A small network was trained on invented records. Each row is its activation on one of them, seen along a few directions.
After each row come some of the record's fields: ZUS, ZOVEK, NOK, LONO, DAPI, TIZO, VIZO, KUNAZ.
Not every record has every field; a missing one is written absent.
The largest differences between rows may come from other fields.
In the rows, 500 means zero.
Strong random noise was added to every row along 16 fixed directions; ignore it. To show where, here is one row again and again, with new noise each time:
[493 401 630 512 568 744 472 459 557 475 564 499 429 559 467 704 405 223
 519 613 414 645 651 538 656 642 419 592 513 596 698 583 546 426 589 571]
[490 416 208 434 562 394 365 305 574 509 604 411 614 371 748 508 583 368
 487 558 263 390 473 544 500 529 504 537 782 526 507 785 400 424 250 358]
[614 361 431 311 474 590 255 439 534 509 443 426 632 471 613 589 495 714
 279 653 409 309 485 511 550 578 461 593 507 561 446 511 362 448 475 666]
[491 371 559 489 629 540 454 469 495 524 380 443 515 276 511 426 435 427
 417 633 520 579 380 219 504 312 558 359 362 414 469 795 301 570 493 449]
[632 423 643 456 397 679 400 429 607 281 479 456 486 479 495 642 424 556
 563 611 509 584 418 427 582 637 418 676 472 569 554 447 636 410 528 732]
[551 643 299 426 666 480 566 434 360 574 516 495 598 405 458 352 689 598
 542 560 471 365 498 433 528 475 424 683 624 455 457 455 359 412 359 351]
[563 576 511 484 477 621 328 450 656 447 509 630 486 354 638 651 516 566
 596 386 480 466 283 131 478 470 630 344 574 546 362 581 596 474 428 491]
[451 749 506 335 358 448 181 213 443 656 568 415 692 499 594 353 472 662
 461 625 443 326 281 506 403 609 525 551 605 736 546 627 645 277 415 515]
[348 692 508 339 420 510 454 474 348 506 498 400 599 595 341 516 444 444
 489 668 483 557 563 498 703 547 254 772 242 622 822 471 443 262 811 387]
[381 618 573 643 376 509 694 715 381 702 457 519 476 480 362 272 618 505
 512 451 634 504 620 494 580 301 396 466 420 410 413 437 567 502 697 337]
[597 331 451 440 437 571 439 543 616 254 463 542 378 622 481 588 358 572
 490 579 586 451 598 609 328 656 509 538 381 582 550 512 468 373 494 742]
[582 557 351 595 585 581 578 512 438 469 478 530 470 469 552 483 669 478
 600 576 464 364 629 583 370 512 595 507 705 354 225 505 597 464 285 477]
[520 569 383 411 397 484 620 536 631 476 636 378 498 451 441 584 424 505
 457 570 534 549 639 523 458 573 383 713 559 526 561 681 423 439 564 375]
[445 478 377 387 412 482 422 503 593 530 541 531 538 553 508 512 412 601
 323 643 543 339 635 588 195 570 519 490 383 560 513 772 415 366 573 484]
[446 214 445 613 442 421 514 471 599 243 386 479 495 429 594 468 547 411
 445 561 467 516 429 518 301 461 440 428 373 312 378 630 536 519 427 531]
[532 442 572 401 511 589 212 435 478 545 444 416 432 547 516 539 424 446
 465 361 502 494 358 376 663 671 489 428 528 742 498 371 445 480 439 624]
[467 549 510 457 419 460 570 682 509 526 423 464 487 435 494 494 366 616
 365 477 551 547 432 345 684 216 468 369 335 433 552 471 309 549 673 444]
[457 661 479 545 610 488 477 523 576 546 517 758 371 494 490 492 668 501
 631 331 554 397 471 457 267 439 561 353 445 549 354 481 617 445 530 421]

[795 481 635 523 573 578 790 429 614 331 603 351 374 442 299 477 521 561
 602 678 635 649 606 760 346 715 370 917 708 444 388 416 651 572 331 722] : {ZUS: dal, ZOVEK: nezo, NOK: tev, LONO: absent, DAPI: absent, TIZO: absent, VIZO: absent, KUNAZ: absent}
[420 525 265 428 482 359 394 347 382 433 533 453 615 496 568 363 475 487
 641 593 412 432 464 472 632 541 493 608 573 604 805 648 360 268 402 413] : {ZUS: dal, ZOVEK: darik, NOK: absent, LONO: vakof, DAPI: vomik, TIZO: bigi, VIZO: zikor, KUNAZ: dudu}
[396 494 245 411 353 259 462 530 652 469 508 464 550 488 544 548 491 684
 271 554 505 285 635 712 119 520 495 505 375 478 427 740 403 453 630 398] : {ZUS: dal, ZOVEK: darik, NOK: absent, LONO: pevab, DAPI: vomik, TIZO: tera, VIZO: zikor, KUNAZ: nofis}
[538 270 677 467 752 586 309 204 430 678 428 571 693 454 462 346 647 671
 260 681 445 303 397 595 303 662 447 604 461 542 470 507 458 532 391 676] : {ZUS: ved, ZOVEK: absent, NOK: absent, LONO: rog, DAPI: vomik, TIZO: zif, VIZO: zikor, KUNAZ: dudu}
[517 485 372 404 522 418 389 486 583 477 480 439 495 367 588 594 443 436
 509 587 469 482 537 433 421 421 651 435 457 502 427 866 344 522 512 416] : {ZUS: divel, ZOVEK: absent, NOK: absent, LONO: rog, DAPI: vomik, TIZO: tabi, VIZO: zikor, KUNAZ: dudu}
[590 496 399 458 545 506 308 518 406 611 501 450 433 530 586 499 587 474
 670 350 425 386 610 654 761 584 567 551 695 730 527 392 539 417 446 578] : {ZUS: dal, ZOVEK: ret, NOK: absent, LONO: kino, DAPI: vomik, TIZO: tera, VIZO: zikor, KUNAZ: nofis}
[425 392 609 516 692 645 530 521 457 676 490 666 510 486 433 471 456 391
 404 571 519 563 550 306 563 409 538 341 388 505 668 648 298 538 580 444] : {ZUS: dal, ZOVEK: darik, NOK: guf, LONO: absent, DAPI: absent, TIZO: absent, VIZO: absent, KUNAZ: absent}
[544 643 449 467 713 483 623 547 480 383 484 628 374 560 375 598 673 427
 642 405 548 535 526 484 364 538 473 569 376 427 356 304 512 528 513 448] : {ZUS: divel, ZOVEK: absent, NOK: tev, LONO: absent, DAPI: absent, TIZO: absent, VIZO: absent, KUNAZ: absent}
[424 325 541 562 662 427 657 315 581 434 556 520 587 463 555 434 520 335
 344 611 326 612 383 634 391 400 345 530 457 325 676 599 502 538 417 458] : {ZUS: divel, ZOVEK: absent, NOK: absent, LONO: pul, DAPI: meni, TIZO: zif, VIZO: pamob, KUNAZ: dudu}
[308 857 606 552 394 317 309 383 367 504 495 438 523 679 711 664 377 339
 559 380 267 557 252 662 684 415 676 200 579 537 498 270 809 527 472 470] : {ZUS: ved, ZOVEK: absent, NOK: tev, LONO: absent, DAPI: absent, TIZO: absent, VIZO: absent, KUNAZ: absent}
[417 293 451 550 390 625 376 508 574 447 462 708 579 654 615 649 599 531
 368 568 386 310 638 634 419 606 436 460 432 461 491 431 572 410 617 616] : {ZUS: dal, ZOVEK: darik, NOK: absent, LONO: rog, DAPI: vomik, TIZO: fik, VIZO: zikor, KUNAZ: nofis}
[435 674 245 340 607 509 353 522 262 552 474 460 585 656 576 672 466 418
 517 601 344 342 674 568 654 551 630 498 497 551 586 477 341 353 493 394] : {ZUS: ved, ZOVEK: absent, NOK: tev, LONO: absent, DAPI: absent, TIZO: absent, VIZO: absent, KUNAZ: absent}
[405 639 566 464 454 470 550 578 391 783 511 437 570 557 340 387 522 642
 344 502 586 404 640 669 550 501 371 627 443 590 571 426 465 484 725 413] : {ZUS: dal, ZOVEK: darik, NOK: absent, LONO: pevab, DAPI: vomik, TIZO: fik, VIZO: pamob, KUNAZ: dudu}
[443 476 398 338 348 213 412 405 523 475 497 328 600 559 583 321 255 727
 186 328 502 467 116 437 518 477 401 366 478 582 634 316 257 534 335 525] : {ZUS: ved, ZOVEK: absent, NOK: absent, LONO: pul, DAPI: meni, TIZO: zif, VIZO: pamob, KUNAZ: nofis}
[587 601 320 431 522 400 524 574 453 535 587 647 499 593 575 382 556 667
 651 407 452 357 537 652 706 365 514 552 616 627 703 293 421 381 483 556] : {ZUS: divel, ZOVEK: absent, NOK: tev, LONO: absent, DAPI: absent, TIZO: absent, VIZO: absent, KUNAZ: absent}
[607 391 508 493 655 438 559 504 616 338 377 721 557 318 574 497 642 762
 464 608 448 415 363 495 438 139 442 507 257 294 499 445 435 529 620 624] : {ZUS: divel, ZOVEK: absent, NOK: absent, LONO: rog, DAPI: vomik, TIZO: zif, VIZO: zikor, KUNAZ: nofis}
[469 453 622 491 424 667 521 472 462 528 581 456 508 638 400 541 263 448
 418 462 592 633 486 324 522 722 478 521 460 594 692 490 513 472 485 514] : {ZUS: ved, ZOVEK: absent, NOK: absent, LONO: fak, DAPI: meni, TIZO: tera, VIZO: pamob, KUNAZ: nofis}
[561 453 529 287 448 443 234 439 431 705 393 215 674 308 491 413 476 698
 312 610 518 429 424 396 683 499 442 650 459 644 469 637 259 574 584 510] : {ZUS: ved, ZOVEK: absent, NOK: absent, LONO: runa, DAPI: meni, TIZO: fik, VIZO: pamob, KUNAZ: nofis}
[519 324 509 453 704 479 376 398 590 505 493 736 460 447 449 406 646 532
 543 489 547 446 447 443 293 544 486 502 338 621 565 613 397 474 527 575] : {ZUS: dal, ZOVEK: darik, NOK: guf, LONO: absent, DAPI: absent, TIZO: absent, VIZO: absent, KUNAZ: absent}
[394 550 371 522 366 440 470 557 459 637 514 607 642 439 510 358 660 656
 554 519 513 292 641 478 471 440 479 570 454 543 556 645 506 341 653 347] : {ZUS: ved, ZOVEK: absent, NOK: absent, LONO: kino, DAPI: vomik, TIZO: tera, VIZO: zikor, KUNAZ: nofis}
[378 599 471 538 572 468 520 413 301 619 515 306 498 602 391 469 520 217
 484 425 470 570 566 554 536 729 457 524 630 508 410 447 488 578 378 311] : {ZUS: divel, ZOVEK: absent, NOK: absent, LONO: runa, DAPI: vomik, TIZO: tabi, VIZO: zikor, KUNAZ: nofis}
[356 618 513 497 659 506 475 478 421 517 481 521 411 564 413 651 335 226
 556 541 479 602 602 457 507 510 598 403 360 570 690 665 400 448 613 358] : {ZUS: ved, ZOVEK: absent, NOK: absent, LONO: rog, DAPI: vomik, TIZO: zif, VIZO: zikor, KUNAZ: dudu}
[432 497 337 462 214 447 414 511 451 365 379 149 735 251 582 637 530 494
 481 701 391 528 529 256 733 504 402 735 485 337 405 730 455 472 641 279] : {ZUS: ved, ZOVEK: absent, NOK: absent, LONO: kino, DAPI: vomik, TIZO: zif, VIZO: zikor, KUNAZ: nofis}
[503 351 486 510 528 664 535 560 500 655 592 567 464 571 427 458 504 419
 439 358 562 500 633 408 512 678 455 503 592 603 542 507 434 503 435 458] : {ZUS: dal, ZOVEK: darik, NOK: absent, LONO: pul, DAPI: meni, TIZO: zif, VIZO: pamob, KUNAZ: nofis}
[466 631 460 443 185 559 406 716 595 485 549 415 328 725 403 747 518 430
 551 255 618 464 777 636 424 831 401 604 467 697 302 330 712 416 726 471] : {ZUS: divel, ZOVEK: absent, NOK: absent, LONO: pul, DAPI: meni, TIZO: zif, VIZO: pamob, KUNAZ: nofis}
[460 561 284 539 698 503 670 445 277 699 604 489 632 553 474 369 570 449
 433 367 422 434 488 364 655 597 487 502 843 427 545 326 278 540 140 253] : {ZUS: ved, ZOVEK: absent, NOK: guf, LONO: absent, DAPI: absent, TIZO: absent, VIZO: absent, KUNAZ: absent}
[563 572 564 512 559 555 651 626 557 699 622 605 459 451 422 511 694 551
 561 329 565 514 603 506 546 472 442 601 582 515 387 406 580 602 585 400] : {ZUS: dal, ZOVEK: darik, NOK: tev, LONO: absent, DAPI: absent, TIZO: absent, VIZO: absent, KUNAZ: absent}
[522 284 713 462 704 386 370 384 646 625 458 420 371 336 442 385 631 349
 440 477 540 603 449 681 305 488 393 533 344 622 389 683 466 666 579 594] : {ZUS: ved, ZOVEK: absent, NOK: absent, LONO: pul, DAPI: meni, TIZO: zif, VIZO: pamob, KUNAZ: nofis}
[509 325 525 491 239 633 308 508 590 449 506 435 587 560 705 645 377 504
 341 398 377 506 362 354 690 583 478 369 580 525 486 414 597 513 448 612] : {ZUS: divel, ZOVEK: absent, NOK: absent, LONO: pul, DAPI: meni, TIZO: zif, VIZO: pamob, KUNAZ: nofis}
[540 599 371 363 600 585 424 543 404 690 527 385 458 508 394 532 539 431
 493 418 554 445 667 381 590 697 490 602 629 667 412 494 286 498 453 372] : {ZUS: ved, ZOVEK: absent, NOK: absent, LONO: pul, DAPI: meni, TIZO: zif, VIZO: pamob, KUNAZ: nofis}
[482 411 506 494 481 454 286 442 487 634 469 635 529 587 649 316 588 655
 415 396 433 275 373 674 508 437 486 347 543 644 538 323 545 413 437 663] : {ZUS: dal, ZOVEK: darik, NOK: absent, LONO: pul, DAPI: meni, TIZO: zif, VIZO: pamob, KUNAZ: dudu}
[308 774 468 523 274 601 407 598 356 542 458 622 584 547 476 590 571 461
 697 472 510 445 558 244 628 451 529 476 336 524 532 512 676 303 782 278] : {ZUS: dal, ZOVEK: darik, NOK: absent, LONO: rog, DAPI: vomik, TIZO: fik, VIZO: zikor, KUNAZ: nofis}

Here are new rows. What are their fields?
[400 162 386 503 439 600 545 586 619 319 472 453 501 678 508 787 370 391
 139 482 464 479 661 510 282 752 392 458 351 363 448 524 384 559 503 478] : {ZUS: dal, ZOVEK: darik, NOK: absent, LONO: pul, DAPI: meni, TIZO: zif, VIZO: pamob, KUNAZ: dudu}
[363 599 406 523 532 382 565 453 519 400 524 706 592 469 559 511 461 502
 532 460 487 509 322 219 306 362 629 282 368 369 564 670 451 468 469 287] : {ZUS: divel, ZOVEK: absent, NOK: tev, LONO: absent, DAPI: absent, TIZO: absent, VIZO: absent, KUNAZ: absent}
[602 474 612 536 634 589 525 514 668 501 551 553 301 524 577 675 305 417
 414 343 491 608 363 446 487 480 682 174 665 519 401 417 465 697 311 642] : {ZUS: dal, ZOVEK: darik, NOK: tev, LONO: absent, DAPI: absent, TIZO: absent, VIZO: absent, KUNAZ: absent}
[465 181 575 597 288 420 447 327 441 379 424 257 678 529 678 290 335 462
 275 678 387 560 267 608 582 528 465 398 617 370 543 497 541 561 218 691] : {ZUS: ved, ZOVEK: absent, NOK: tev, LONO: absent, DAPI: absent, TIZO: absent, VIZO: absent, KUNAZ: absent}
[614 655 445 406 633 544 468 439 350 654 463 596 574 518 431 301 568 795
 481 666 607 265 508 523 284 497 655 501 549 514 374 482 436 417 356 592] : {ZUS: dal, ZOVEK: darik, NOK: guf, LONO: absent, DAPI: absent, TIZO: absent, VIZO: absent, KUNAZ: absent}
[383 386 689 603 337 286 527 392 596 506 521 416 477 527 475 251 370 431
 424 447 584 654 292 625 349 477 414 377 439 545 601 572 605 555 487 567] : {ZUS: divel, ZOVEK: absent, NOK: guf, LONO: absent, DAPI: absent, TIZO: absent, VIZO: absent, KUNAZ: absent}
[398 588 590 591 448 619 545 441 428 428 514 591 601 520 540 540 430 409
 555 526 456 584 378 258 468 469 572 387 453 378 553 556 691 426 471 403] : {ZUS: divel, ZOVEK: absent, NOK: absent, LONO: pul, DAPI: meni, TIZO: zif, VIZO: pamob, KUNAZ: nofis}
[515 568 778 566 418 563 503 486 621 480 579 375 324 599 439 707 438 281
 540 297 538 725 454 612 481 725 465 498 576 587 349 310 841 648 508 570] : {ZUS: ved, ZOVEK: absent, NOK: tev, LONO: absent, DAPI: absent, TIZO: absent, VIZO: absent, KUNAZ: absent}
[477 553 787 526 629 469 541 311 619 473 542 354 321 682 348 648 389 348
 255 382 542 671 375 800 103 837 396 468 492 532 298 263 699 708 379 643] : {ZUS: ved, ZOVEK: absent, NOK: absent, LONO: pul, DAPI: meni, TIZO: zif, VIZO: pamob, KUNAZ: nofis}
[550 568 409 345 513 560 568 672 417 444 377 314 387 624 320 623 111 623
 170 660 739 455 625 397 163 614 726 293 304 405 282 605 163 587 435 541] : {ZUS: dal, ZOVEK: darik, NOK: tev, LONO: absent, DAPI: absent, TIZO: absent, VIZO: absent, KUNAZ: absent}
[488 781 448 438 537 618 523 720 503 736 530 548 387 553 444 719 549 488
 431 273 533 429 673 386 545 488 554 374 548 539 290 358 453 576 636 308] : {ZUS: divel, ZOVEK: absent, NOK: absent, LONO: pul, DAPI: meni, TIZO: zif, VIZO: pamob, KUNAZ: nofis}
[442 373 672 664 246 605 696 526 447 516 570 305 567 538 423 352 334 394
 472 481 568 715 486 435 682 589 344 614 614 450 676 480 668 497 447 473] : {ZUS: ved, ZOVEK: absent, NOK: absent, LONO: pul, DAPI: meni, TIZO: zif, VIZO: pamob, KUNAZ: dudu}
[568 690 573 551 491 482 719 605 471 510 524 493 435 475 411 442 532 602
 611 411 590 601 450 462 660 383 460 548 588 446 465 250 537 580 524 470] : {ZUS: dal, ZOVEK: darik, NOK: tev, LONO: absent, DAPI: absent, TIZO: absent, VIZO: absent, KUNAZ: absent}
[828 329 511 388 538 681 480 402 641 353 613 522 491 390 489 442 313 695
 662 594 640 560 415 247 517 653 598 670 680 671 718 670 379 391 255 745] : {ZUS: divel, ZOVEK: absent, NOK: guf, LONO: absent, DAPI: absent, TIZO: absent, VIZO: absent, KUNAZ: absent}
[730 531 666 447 517 622 705 541 771 568 723 529 434 368 411 598 360 690
 510 445 635 676 481 384 552 488 490 651 685 581 596 547 483 623 521 569] : {ZUS: dal, ZOVEK: darik, NOK: guf, LONO: absent, DAPI: absent, TIZO: absent, VIZO: absent, KUNAZ: absent}
[602 290 544 533 567 547 526 450 510 398 471 511 506 539 553 463 458 593
 399 472 464 497 384 550 545 527 462 496 574 459 541 319 465 554 313 686] : {ZUS: dal, ZOVEK: darik, NOK: absent, LONO: pul, DAPI: meni, TIZO: zif, VIZO: pamob, KUNAZ: dudu}
